A small network was shown many inputs. Here are its activations along a few directions, one row for each input.
Each table varies a few parts of the input and shows all the possible inputs, shuffled.
Descriptions start from the smaller parts, as in this example, which fits no table here: one of 8 places around a ring, together with either a single point or (one of 2 separate values, together with one of 4 places along a line) or one of 9 places along a line.
Shared parts are said once, and a part with two or three values counts as separate values.
In the rows, zero is written as 128.

Other details of the inputs shift rows strongly along two fixed directions, in all tables alike. That doesn't count.

Table:
R1: [ 84 156 107 165 106 111 134 138 208 152 150  68 191 145 107 158]
R2: [175  99 131  95 128 141  90  77 119  98 133 147 109 142 116 134]
R3: [122 139 132 138  94 150 183 156 172  94  96 100 143 117 167  68]
R4: [130 110 117  95 156 144  76 118 104 130 172 115 123 158 105 157]
R5: [182 112 135  96 133 137  87  75 125  88 128 154 105 126 118 134]
R6: [181  94 136  90 124 161  85 113 112 116 149 130 114 123 110 136]
R7: [117 132 131 138  57 152 152 131 203 109 153 105 198 110 110 122]
R8: [ 88 173 147 161 125 106 173 155 175 138  76 110 137 104 150  99]
R9: [ 77 151 116 146 102 148 186 158 159 122 128 126 161 129 166  90]
R10: [ 65 159 137 156 124 114 175 179 157 162  99 104 164 127 146 110]
R11: [162 111 130 126 156 141  88  83 120 112 129 143 101 117 103 154]
R12: [122 162 164 134 204  94 190 163  36 147  63 164  63 119 214  79]
R13: [137 110 117 114 140 139  88  96  89 139 141 149 137 134  99 167]
R14: [158 101 131  81 143 148  89 129 102 124 168 109 129 146  98 151]
R15: [ 94 148 118 151 106 146 170 145 174 100  99 105 137 129 173  74]
R16: [ 68 185 125 163 120 107 183 178 149 154 121  98 155 155 140 116]
R17: [136  80 105 126  98  65  88 145  70 140 158 150 111 100  90 181]
R18: [140 114 154 114 152 115  82  99 114 151 121 130 105 127  93 171]
R19: [ 88 155 146 178  85  98 128 125 191 151 139  94 205 116 111 144]
R20: [123 128 122  93 185 144 198 181  36 124  88 170  84 161 218  58]
R21: [106 138 127 133  98 154 181 178 160 109 114 101 166 126 165  80]
R22: [180  96 147  91 117 153 108  90 113 104 145 147 107 117 108 144]
R23: [189 105 147  92 130 150  87  98 122  88 131 135 103 110 114 140]
R24: [ 87 165 132 172  73 118 135 133 198 137 137 102 187 136 102 155]
R25: [132 134 129 141  52 154 148 123 211 112 147 107 183 100 110 106]
R26: [184 105 143 101 151 142  87  94 137  91 132 152 104 125 109 138]
R27: [112 154 126 156  70 139 137  97 223  90 134 117 165  99 120 116]
R28: [151 121 156 130 145 105  78  97  97 164 144 138 123 121 106 162]
R29: [153 103 122 103 137 157  72 102 114 122 152 136 108 135 117 142]
R30: [129 129 128 152  82 142 136 115 233  91 126 102 175 126 111 104]
R31: [ 70 166 100 155 122 124 182 161 142 146 114 101 173 138 141  94]
R32: [151 119 163 131 146  99  83  83 102 146 131 135 115 124 108 166]
R33: [106 137 116 142 100 135 135 145 219 117 158  83 198 146  98 115]
R34: [ 92 146 114 170  92 122 134 130 211 141 136  87 192 133 119 159]
R35: [188 109 151  91 122 148 105  88 119  94 141 154 103 102 110 144]
R36: [115 112 101 132 147  67 195 219   6 154  88 173  47 101 195  76]
R37: [116 137 123 105 182 154 199 174  39 139  99 177  61 138 216  59]
R38: [153 111 123 119 136 135  90  74 101 124 122 147 114 126 101 155]
R39: [ 94 146 108 170 119 147 179 156 165 137 107 111 149 123 153  78]
R40: [152 105 133 105 130 148  95  79 115 110 149 153 101 129 114 150]
R41: [161 114 133 105 143 146  74  87 124  94 135 141  97 122 121 146]
R42: [ 91 177 137 172 102 114 184 149 163 128  89 116 133 135 154 105]
R43: [152  81 111 131  94  62  90 122  82 124 138 148  87  92  92 168]
R44: [127  89  98 121 112  54  88 153  67 151 171 131 110 113  77 180]
R45: [160 124 127 119 140 131  87  72 107 114 117 154 110 111 103 155]
R46: [151 108 119  85 146 135  88 106 105 124 165 129 132 162 102 144]
R47: [152 113 116 117 135 141  85  88  97 142 135 150 122 124  98 151]
R48: [140 116 147 113 151 121  77 113 110 170 134 133 113 125  91 167]
R49: [162 124 135 124 158 119  87  86 127 127 124 136  97 125 118 182]
R50: [154  98 126 125 151 146  91  85 114 122 134 136 105 133 101 154]
R51: [118 142 120 124 205 128 194 184  45 166  78 154  61 149 218  90]
R52: [115 147 113 140  96 143 177 148 171 113 105 122 153 132 168  58]
R53: [139  97 120 121 155 149  89 107 102 137 153 138 127 141  99 166]
R54: [110 179 142 177  74 110 133 109 216 112 113 108 160 113 106 144]
R55: [177  94 132  99 146 152  85 109 128 119 149 148 116 138 105 134]
R56: [ 93 143 118  97 201 141 203 190  29 147 118 156  76 160 204  73]
R57: [ 95 136 111 118 222 137 199 196  28 159 103 140  79 163 192  77]
R58: [128 128 151 122 163  91  82 112  87 172 163 117 137 143  94 177]
R59: [ 78 147 112 146 110 150 168 167 162 115 118 107 160 138 171  86]
R60: [161  91 133  96 151 150  89 118 119 116 155 146 131 148 105 150]
R61: [159  93 115 131  98  58  87 120  88 114 134 156  83  77  94 168]
R62: [107 147 120 175  88 118 135 108 223 127 117  86 169 125 121 148]
R63: [109 141 124 132  71 142 152 139 201 120 167  85 197 122  98 121]
R64: [ 81 152 138 107 222 106 191 211  27 188  90 134  79 158 184  94]
R65: [ 91 178 130 171 101 120 179 163 159 147 102 119 141 133 152 101]
Description of these inputs: one of 5 places along a line, together with either a single point or (one of 2 separate values, together with one of 6 places along a line).
Question: The inputs of R1 and R34 match in every part but the place on the line of 5. If R33 is changed in the same way as R1 into R34, which row does it become?
Answer: R60
Question: The inputs of R29 and R4 match in every part but the place on the line of 5. If R52 is changed in the same way as R29 into R4, which row does it become?
Answer: R46
Question: Which other rows does R63 become when the place on the line of 6 takes its other values? List them by row number.
Answer: R16, R31, R46, R56, R58
Question: Which other rows agree with R15 in the place on the line of 5? List them by row number.
Answer: R2, R3, R18, R22, R30, R32, R38, R40, R42, R43, R50, R62
Question: Start at R64 and move only the place on the line of 5, one step at a time. The first step leads to R10. Which rows follow, in order?
Answer: R48, R18, R8
Question: Which other rows does R63 become when the choice among 2 separate values takes its other values? List them by row number.
Answer: R14
Question: Which other rows does R31 become when the choice among 2 separate values takes its other values? List them by row number.
Answer: R57
Question: Start at R61 and move only the place on the line of 5, one step at a time. The first step leads to R43. Which rows follow, in order?
Answer: R36, R17, R44

Table:
R66: [152 110 130 105 152 152  76  86 117 130 153 136 122 147  99 167]
R67: [ 67 163 122 151 165 101 197 197  87 173  99 119 123 146 178  97]
R68: [ 97 156 133 128 160 144 201 181 108 139  97 126 123 146 190  69]
R69: [107 146 123 146 107 144 136 122 189 123 133 101 172 137 122 119]
R70: [122 143 134 151  85 122 138 123 188 112 121 111 155 108 121 119]
R71: [165  97 131  98 128 134  80 102 109 118 157 140 115 127  96 161]
R72: [170 106 145 106 130 127  79  91 112 121 143 144 110 117  97 162]
R73: [106 143 124 129 138 131 203 186 101 125  96 135 114 127 190  62]
R74: [156 108 136 100 152 149  76  94 117 131 156 131 124 146  97 165]
R75: [122 140 129 154  87 123 137 120 189 112 118 111 155 108 122 117]
R76: [118 143 123 159  87 127 137 112 189 110 116 116 152 109 124 119]
R77: [ 88 139 111 166  86  88 135 150 161 149 139 101 167 116 105 142]
R78: [156 110 141  97 150 147  78  97 116 131 158 130 125 146  96 167]
R79: [ 92 148 123 174  88  79 134 139 166 149 124 104 159 107 108 146]
R80: [117 131 117 145  85 132 138 132 184 112 133 107 163 116 120 113]
R81: [150 107 121  93 186 140 142 143  29 127 111 173  58 140 170 109]
R82: [157 116 137  98 189 128 140 134  34 126  98 175  52 132 171 111]
R83: [163  97 124 103 129 136  78  94 109 116 154 143 114 128  97 158]
Question: The inputs of R77 and R67 match in every part but one. If R80 is changed in the same way as R77 into R67, which row does it become?
Answer: R74
Question: What is each input in this table made of?
Answer: one of 3 separate values, together with either a single point or one of 5 places along a line

Table:
R84: [ 97 158 124 154 115 126 205 169 148 120  89 123 140 123 181  65]
R85: [121 135 130 168  52 109  81  86 232 126 155  90 194  98  55 175]
R86: [164 105 144 119  94 118  25  54 166 127 182 118 153 117  37 219]
R87: [169  95 129  88 149 137  86 102  75 122 151 156  99 134 107 152]
R88: [130 123 128 104 184 150 141 142  65 141 119 149  94 152 164 114]
R89: [ 87 150 113 167  76 114 170 161 188 130 122  98 174 110 129 102]
R90: [170 106 143  98 155 131  83  89  80 125 136 158  93 127 110 156]
R91: [156  95 115 126  81 119  31  61 175 116 185 115 159 117  35 207]
R92: [133 128 132 107 186 147 144 139  69 141 113 151  91 155 162 118]
R93: [139 111 130 107 173 117 135 152  42 148 115 158  76 129 154 125]
R94: [150 118 139 104 166 147  87  93  97 137 140 143 107 145 112 161]
R95: [ 93 153 120 152 113 128 202 172 144 120  94 121 143 121 183  60]
R96: [ 88 154 120 143 120 121 198 186 126 132 108 119 135 129 173  80]
R97: [ 93 158 119 172  91 108 158 136 184 123 107 107 155 111 136 110]
R98: [141 117 125 112 177 114 135 140  49 136 107 162  68 136 158 127]
R99: [ 95 149 124 153 101 128 158 151 187 127 124  93 173 127 136 100]
R100: [136 121 133 116 168 114 144 152  59 146 107 154  81 129 154 124]
R101: [ 92 149 123 158  87 117 160 154 179 128 125 100 168 119 137 108]
R102: [131 117 120 116 167 116 139 146  58 135 110 155  79 132 160 118]
R103: [ 90 165 132 164  98 124 165 145 202 127 113  91 176 122 136  99]
R104: [125 132 130 153  66 126  81  89 241 119 164  80 204 122  60 168]
R105: [155 109 139 105 148 119  90 112  88 136 145 144 103 135 109 168]
R106: [134 147 129 130 106 180 210 150 177  67  78 132 122 113 203  28]
R107: [154 104 132  92 157 136  89 116  90 133 154 136 112 144 104 155]
R108: [155 102 127  89 168 154  84 103  79 135 157 146 105 153 107 162]
Question: What is each input in this table made of?
Answer: either a single point or (one of 4 places along a line, together with either a single point or one of 5 places along a line)
Question: Start at R97 and move only the place on the line of 4, one step at a time. The first step leads to R98. Which rows follow, in order?
Answer: R102, R91

Table:
R109: [118 133 127 138 130 121 150 138 118 130 111 133 117 123 144 112]
R110: [121 130 125 131 128 118 143 143 122 126 122 128 122 128 139 118]
R111: [123 127 121 136 117 122 133 132 130 128 126 128 131 120 128 124]
R112: [194  86 133  68 186 132  45  96  37 142 158 167  76 137  96 191]
R113: [119 135 130 133 138 118 152 144 114 128 111 131 112 129 149 111]
R114: [116 141 129 130 147 126 151 147 113 136 113 132 124 135 155 107]
R115: [120 136 134 133 130 124 145 137 123 132 119 130 124 127 139 120]
R116: [117 134 129 130 129 125 152 147 116 132 121 130 123 129 143 114]
R117: [126 127 124 137  97 127  98 105 174 126 154 107 168 126  89 151]
R118: [113 133 123 131 137 131 151 146 118 133 122 126 124 137 144 115]
R119: [126 131 125 142  97 130  95 100 185 126 150 107 166 125  89 160]
R120: [155 120 130 124  86 162  99  84 201  89 145 116 160 119 100 130]
R121: [118 133 133 132 143 126 152 146 115 136 112 128 117 131 148 111]
Question: What is each input in this table made of?
Answer: either a single point or (one of 2 separate values, together with one of 6 places along a line)
Question: Which other rows does R116 become when the choice among 2 separate values takes its other values? List them by row number.
Answer: R115
